Here are a small network's activations along a few directions, averaged over the inputs that share one value of a field.
Values that are neighbours, or in one group, have similar rows; names and order tell nothing.
(in the rows, 500 means zero)
Random noise pushes rows far along 5 fixed directions. That doesn't count. These rows show it; they differ only by the noise:
803  768  301  408  438  249  323  551  429  695  424  713  401  423  291  271
361  659  412  427  711  577  840  532  548  446  264  898  513  416  528  701
476  808  560  477  891  338  801  379  503  477  336  305  621  694  247  813
635  583  325  437  33  457  285  638  468  627  677  762  493  386  391  251
417  506  430  466  683  600  610  516  446  475  246  728  458  535  619  687
830  511  525  513  310  406  234  483  527  803  500  340  364  637  551  268
531  367  422  488  438  636  364  555  430  578  335  697  379  540  727  502


Values of E:
e11: 269  346  594  679  274  717  326  459  352  356  746  433  644  574  569  672
e8: 505  600  663  508  932  505  646  407  544  453  326  542  481  650  468  700
e5: 511  645  578  551  728  478  609  494  676  574  461  527  374  336  628  430
e1: 856  610  586  446  449  404  378  573  747  784  504  561  367  531  527  105
e3: 671  235  590  525  620  452  503  387  642  603  436  204  343  463  676  455
e9: 436  380  339  575  525  428  586  564  437  441  509  442  525  289  288  432
e2: 203  482  512  533  823  552  664  508  300  219  416  348  482  485  545  805
e4: 722  580  507  376  761  240  547  386  533  484  302  334  442  561  455  379
e10: 168  627  584  605  411  587  638  492  463  245  823  520  790  375  320  715
e7: 695  247  463  453  393  463  307  488  592  625  427  506  335  372  780  69
e6: 591  784  451  354  679  294  707  422  568  545  431  620  529  447  235  428
The values of E form a line.
- A walk along E starts at e2 and steps to its neighbour e5. Put e3, e9, e4, e7 in the order it reaches them. => e4, e7, e3, e9
- List every value one step from e11, in the order listed. => e8, e10

Values of V:
v7: 491  740  524  498  594  329  671  505  519  394  634  543  599  360  350  525
v6: 501  341  248  521  413  472  320  566  296  427  432  737  418  258  488  359
v2: 575  717  594  407  771  352  804  397  638  523  331  460  562  542  371  485
v5: 487  414  449  542  483  653  366  555  471  608  463  680  319  446  677  435
v1: 424  366  572  516  40  754  515  631  702  575  728  689  519  476  664  419
v4: 471  485  417  456  404  521  441  537  476  418  463  721  551  504  392  536
v11: 562  459  271  357  695  422  185  511  145  419  237  621  347  510  555  476
v3: 603  539  548  440  533  439  651  438  642  593  392  613  490  524  567  448
v10: 534  365  430  506  463  416  423  531  434  527  555  293  494  414  491  479
v8: 438  505  596  587  656  578  427  376  485  439  535  243  499  614  531  633
v9: 361  409  505  574  277  722  468  671  520  508  576  665  526  507  632  526
The values of V form a line.
- List every value one step from v1, in the order listed. => v4, v9
- List every value one step from v7, in the order listed. => v6, v8
- List every value one step from v11, in the order listed. => v2
